arr =
[[123 117 123 131 137 138 119 117]
 [126 122 117 132 128 133 119 122]
 [119 115 106 134 126 144  98 112]
 [118 105 120 132 138 147 116 111]
 [124 122 118 132 127 133 119 121]]
The bottom-right entry -> 121
Which number is the top-right entry?
Answer: 117
The 2nd entry on the main diagonal: 122
The smallest entry in the last row is 118
Which number is the fourth-last entry, reading row by row?
Answer: 127
Which number is the second smallest entry?
Answer: 105
The 2nd entry in reading order: 117
Which number is the last entry of the largest entry's row?
Answer: 111
The entry directly below the largest entry is 133
The entry directly below the smallest entry -> 116
Which number is the bottom entry of the column that holds the smallest entry?
Answer: 119
The third entry on the diagonal from the top-right corner -> 144
Which number is the entry directly above 98?
Answer: 119
The 4th entry in reading order: 131

Questions about the grid below. Rows and columns are numbered from 1.
1) Report the entry in row 3 and column 2.
2) Report the top entry of the column that holds the smallest entry.
3) Report the entry directly below the smallest entry.
4) Report the entry at row 2, column 1.
5) Report the entry in the bottom-right corner.
6) Report the entry at row 2, column 3.
7) Report the entry just right of the smallest entry.
8) Report the entry at row 3, column 1.
[[124 132 125 133 133 122 132 131 130 126]
 [124 131 126 132 132 123 132 130 130 126]
 [124 131 126 132 133 122 132 130 130 126]
 [142 106 147 135 141 132 139 109 109 147]
 [133 125 130 125 126 133 126 126 126 130]
 [139 136 119 111 112 147 112 135 136 119]
 [123 137 120 131 130 123 130 135 136 120]
 [132 118 137 132 134 128 134 119 119 137]
 [138 124 129 120 122 140 122 126 127 129]
 [124 132 126 133 133 122 132 130 130 126]
 [135 128 125 120 120 137 120 129 130 126]
 [132 131 124 121 121 134 121 131 132 124]]
1) 131
2) 132
3) 125
4) 124
5) 124
6) 126
7) 147
8) 124

m =
[[127 127 131 123 134 131 140 124 118 112 109 119 126 127]
 [136 130 121 146 129 141 139 139 129 122 126 128 116 133]
 [129 138 127 125 118 128 116 133 144 134 145 137 123 126]
 [118 115 124 125 130 119 127 121 126 121 111 113 132 125]
 [128 130 131 122 132 121 131 113 129 127 102 131 128 135]
 [122 126 121 130 127 142 139 133 135 116 110 123 136 125]
 [128 143 133 113 122 129 126 121 142 117 118 132 120 126]
 [127 126 137 119 135 121 129 117 116 141 124 136 144 131]
 [122 123 120 129 122 120 118 129 140 116 126 113 115 122]
 [128 129 126 131 129 149 143 140 124 121 128 129 140 124]
 [128 120 118 147 130 139 136 137 128 137 124 131 138 133]]
The second entry on the main diagonal?
Answer: 130
The first entry on the diagonal from the top-right corner?
Answer: 127
The first entry, reading row by row is 127
The second smallest entry?
Answer: 109
The second entry in reading order is 127
The first entry of the largest entry's row -> 128
The third entry on the main diagonal -> 127
The entry directly below the smallest entry -> 110
The 4th entry in reading order?
Answer: 123
The 2nd largest entry -> 147
The 5th-last entry, reading row by row is 137
The second-last entry, reading row by row?
Answer: 138
The bottom entry of the column that holds the smallest entry?
Answer: 124
The second entry on the diagonal from the top-right corner is 116
The top entry of the column that holds the largest entry: 131
The entry just left of 112: 118
The last entry of the smallest entry's row?
Answer: 135
The last entry, reading row by row -> 133
The third entry on the diagonal from the top-right corner?
Answer: 137
The largest entry in the first column: 136
The entry just left of the smallest entry -> 127
The entry just left of the largest entry?
Answer: 129
The bottom-left entry?
Answer: 128
The entry directly above the largest entry?
Answer: 120
The entry just right of the smallest entry?
Answer: 131
The last entry in the row that holds the largest entry is 124
The entry directly above the smallest entry: 111
The largest entry in the first row: 140
The minimum -> 102
The 3rd largest entry is 146

[[127 128 129 141 150 131 128 128 128 128 129 128 128 128 128 128]
 [136 153 132 128 128 128 128 128 128 128 128 128 128 128 128 128]]
Indices start at 1.
Which number is the entry in the bottom-left corner? 136
The entry in row 1 and column 3 is 129
Which number is the entry just left of 131? 150
Which number is the entry just right of 136? 153
The minimum: 127
The entry in the bottom-right corner is 128
The top-right entry -> 128
The entry at row 2, column 3 -> 132

array([137, 105, 104, 143, 121, 122, 135, 128, 127, 115, 129, 130, 127,
       145, 112, 140])
The entry just left of 128 -> 135
The entry just left of 129 -> 115
Find the entry just left of 143.
A: 104
The entry just right of 137 is 105
Find the entry just left of 130.
A: 129
Find the entry just right of the largest entry.
A: 112
